Read these off the matrix that follows. Indices start at 0.
1) Read off the entry in the bottom-right corner.
2) Read off the entry just left of 1.75.
3) Read off the minimum.
4) Read off the top-left entry.
5) Read off the bottom-left entry.
6) Read off the entry at row 1, column 2.
7) Read off the entry just left of -2.54.
8) Read off the entry in row 2 and column 2.
[[-1.16,0.09,0.78,-2.90,0.09,-0.33,1.26,2.55,-2.91,2.38,-1.50,0.76,-0.31,3.41,0.04,0.50],
[-1.66,-2.35,0.38,-3.57,-2.35,0.68,1.53,-1.79,-1.19,-0.57,-0.21,-1.66,-0.34,-0.96,0.47,-3.97],
[-1.90,1.43,-0.22,-0.88,1.43,1.23,4.33,-0.53,-2.33,-0.46,0.71,1.13,-0.93,1.56,-2.30,-2.48],
[1.16,5.21,-0.35,-0.89,5.21,-1.55,0.08,0.76,-1.20,-1.97,-0.34,-1.44,-0.53,1.86,-0.03,2.14],
[-0.93,-1.21,-0.20,3.53,-1.21,0.97,3.67,-0.90,0.33,-0.02,1.91,1.04,-0.71,-0.69,-3.38,-1.42],
[2.16,-2.31,2.11,1.55,-2.31,2.53,-0.65,2.37,1.34,-0.15,-1.11,3.76,0.61,0.83,-0.74,0.62],
[-0.18,3.15,-0.41,-2.54,3.15,2.74,-0.76,-0.18,-1.27,-1.34,-0.72,3.64,0.27,1.78,1.17,-1.11],
[0.59,2.31,0.69,-0.69,2.31,-1.20,-0.11,3.38,-1.73,1.41,-1.36,0.43,-0.70,3.35,-0.09,3.11],
[-0.86,-3.46,1.10,-2.90,-3.46,-0.27,-1.03,1.99,-1.18,3.14,-1.94,0.11,-0.73,1.54,1.68,0.05],
[2.26,-0.15,2.44,-3.46,-0.15,-0.74,-1.65,2.37,-0.47,-1.09,-2.63,-1.61,0.32,1.58,1.31,1.21],
[-2.04,3.30,-2.95,-0.05,3.30,-0.12,-0.24,-3.73,-0.37,-0.84,1.75,-0.47,1.63,-1.50,0.96,-1.61]]
1) -1.61
2) -0.84
3) -3.97
4) -1.16
5) -2.04
6) 0.38
7) -0.41
8) -0.22

grid = 7775,6088,1945,7563,5023,9139,3762,4345,4645,4848,4545,8213,3874,7041
The second entry from the left?
A: 6088
The 2nd entry from the right: 3874
The last entry is 7041
The 2nd smallest entry?
A: 3762
The 3rd entry is 1945

5,5,7,6,4,5,6,3,6,5,5,6,5,4,5
5,5,6,6,4,5,5,3,6,5,5,6,5,4,5
5,5,2,3,4,5,5,7,3,3,3,4,4,4,4
4,4,6,5,5,4,3,3,5,5,6,4,5,5,4
5,5,2,3,4,5,5,7,3,4,3,4,4,4,5
4,4,2,3,5,4,3,6,3,4,4,3,4,5,4
5,5,8,6,4,6,7,3,6,5,4,7,5,3,6
5,4,1,3,5,4,3,7,3,3,4,3,4,5,4
5,4,2,3,5,4,3,6,3,4,4,3,4,5,4
5,5,7,6,4,5,6,3,6,5,4,7,5,3,6
Indices start at 0.
The entry just right of 1?
A: 3
The entry in row 0 and column 1?
A: 5
The bottom-left entry?
A: 5
The entry at row 1, column 0 -> 5
The bottom-right entry?
A: 6
The entry in the top-right corner?
A: 5
The maximum: 8
The entry in the top-left corner?
A: 5
The entry in row 2 and column 0?
A: 5
The bottom entry of the column that holds the smallest entry is 7
The entry just left of the largest entry?
A: 5
The entry at row 1, column 1 -> 5
The entry at row 0, column 2: 7
The entry in row 2 and column 1?
A: 5

X =
array([[  10,  235, -583, -212, -262, -709, -175, -371,  337],
       [ -75,  412, -427, -220, -297, -709,   69, -561,  239],
       [ -64,  383, -423, -209, -293, -709,  154, -613,  227],
       [  -7,  258, -615, -215, -221, -709, -231, -285,  260],
       [  34,  176, -435, -194, -180, -709,  644, -767,  -36],
       [  48, -478, -751,  348,   93, -709,  -79,  -96, -285],
       [  95, -149, -531, -359,  -27, -709,  731, -675, -359],
       [ 112,   -4, -463, -283, -128, -709,  588, -693, -197]])
Indices start at 0.
The entry directly below the smallest entry: -96
The top-right entry? 337
The entry at row 0, column 1? 235
The entry directly below 69: 154
The entry directly below -293 -> -221
The entry in the bottom-right corner -> -197
The entry at row 0, column 0? 10
The entry just right of 235? -583
The entry at row 2, column 0? -64
The bottom entry of the column that holds the smallest entry: -693
The entry in the bottom-left corner: 112
The entry just left of -751? -478
The entry in row 1 and column 2: -427
The entry directly above the largest entry? -79
The entry just left of -675? 731
The entry just left of the smallest entry -> 644
The entry just left of 412? -75
The bottom entry of the column that holds the largest entry -> 588
The entry in row 1 and column 1 -> 412
The entry just left of the largest entry is -709
The entry directly below 48? 95
The minimum? -767
The entry directly below -36 -> -285

M =
 0.14  -0.11   0.10   0.11   0.45  -0.14  -0.04   0.13   0.44   0.34   0.31   0.01   0.28  -0.32
 0.02  -1.50  -0.04   0.36  -0.35  -0.47   3.88  -2.69   5.60  -3.99  -2.71  -0.56   0.29   0.07
 0.19  -0.21   0.11  -0.36  -0.08   0.04   0.39   0.11   0.04   0.10   0.27  -0.25  -0.56  -0.44
 0.08  -0.23   0.11  -0.13   0.06  -0.49   0.04  -0.19  -0.04  -0.16   0.07   3.36  -0.12   0.14
-0.56   0.10  -4.61  -0.02   0.23   3.75  -0.25   0.05   0.17   0.00  -0.11   0.34   0.05  -0.05
-0.04  -0.02   0.00  -0.09   0.33   0.27   0.27  -0.10   0.16  -0.15  -0.13  -0.11  -0.07   0.02
 0.03  -0.07  -0.20  -0.04   0.18   0.07   0.12  -0.08   0.09  -0.13  -0.01   0.10  -0.06  -0.03
 0.34   0.01  -0.10   0.06  -3.35  -0.88   0.24  -0.04  -0.16  -0.01   0.05  -0.01   0.25   0.07
Indices start at 0.
Which number is the entry in row 0 and column 2?
Answer: 0.10
Which number is the entry in the top-left corner?
Answer: 0.14
Which number is the entry in row 2 and column 0?
Answer: 0.19
Which number is the entry just right of the largest entry?
Answer: -3.99
Which number is the top entry of the column that holds the largest entry?
Answer: 0.44
The entry in row 0 and column 1 -> -0.11
The entry in the top-right corner -> -0.32
The entry in the bottom-right corner is 0.07
Which number is the entry in the bottom-left corner?
Answer: 0.34
The entry just left of -0.35 -> 0.36
Which number is the entry just left of -0.12?
Answer: 3.36
Which number is the entry in row 2 and column 2?
Answer: 0.11
The entry just right of the smallest entry is -0.02
Which number is the minimum?
Answer: -4.61
Which number is the entry at row 1, column 1?
Answer: -1.50
The maximum is 5.60
Which number is the entry directly below -0.06?
Answer: 0.25
The entry at row 1, column 0: 0.02
The entry directly below the smallest entry -> 0.00
Which number is the entry just right of 0.09?
Answer: -0.13
Which number is the entry directly above 0.03?
Answer: -0.04
The entry directly above -0.47 -> -0.14
Which number is the entry just left of the largest entry?
Answer: -2.69
The entry directly above 3.88: -0.04

Read these off the table that follows.
1) What is the 3rd largest entry?
2) What is the 2nd largest entry?
3) What is the entry directly below the smallest entry?
4) What is the top entry of the column that holds the smallest entry?
5) What is the entry just left of 0.62?
6) What is the entry directly below 0.57?
7) What is the entry in the bottom-right corner?
8) What is the first entry on the diagonal from the top-right corner?
[[-3.01,4.58,0.02,-0.41,-4.95,-1.86,-2.94,2.96,5.45,0.62,2.17,-2.23],
[3.97,1.21,3.33,-3.55,-0.29,-0.85,-0.52,-1.41,-0.33,1.21,0.74,1.91],
[-1.25,0.57,0.83,0.02,0.78,1.20,0.94,0.06,-0.59,-0.87,0.90,-0.20],
[-0.99,-0.23,0.30,1.01,3.52,-0.43,-1.25,-3.27,1.66,-0.41,-0.90,1.23],
[4.62,2.30,4.18,-4.84,-0.58,-0.79,-0.21,-1.47,0.79,1.98,1.58,3.04]]
1) 4.58
2) 4.62
3) -0.29
4) -4.95
5) 5.45
6) -0.23
7) 3.04
8) -2.23

Read these off the row that follows.
1) Find the 2nd entry from the right.
2) Find the third largest entry.
3) Find the third entry from the right.
4) Find the first entry.
5) Find the third entry from the left.
6) Find the 1st entry from the right.
[-0.72,-0.26,2.62,-0.61,-1.85,-0.74,2.14,-6.46]
1) 2.14
2) -0.26
3) -0.74
4) -0.72
5) 2.62
6) -6.46

Read these off the matrix that follows. Counting starts at 0.
1) Find the entry at row 0, column 0.
2) Find the entry just left of the largest entry.
3) Find the entry in the bottom-right corner.
4) Find the entry directly above the largest entry.
5) Find the top-right entry.
6) Find the entry just right of 3.52.
7) Find the entry in the bottom-left corner.
8) Find the entry at row 0, column 1.
[[0.25,1.71,-3.23,0.69,-3.54,-2.46],
[-3.03,-3.39,5.55,-4.40,2.77,-0.12],
[3.52,-4.41,-4.13,-0.25,0.45,-0.91],
[1.76,-2.24,-1.84,-1.05,1.53,4.21]]
1) 0.25
2) -3.39
3) 4.21
4) -3.23
5) -2.46
6) -4.41
7) 1.76
8) 1.71
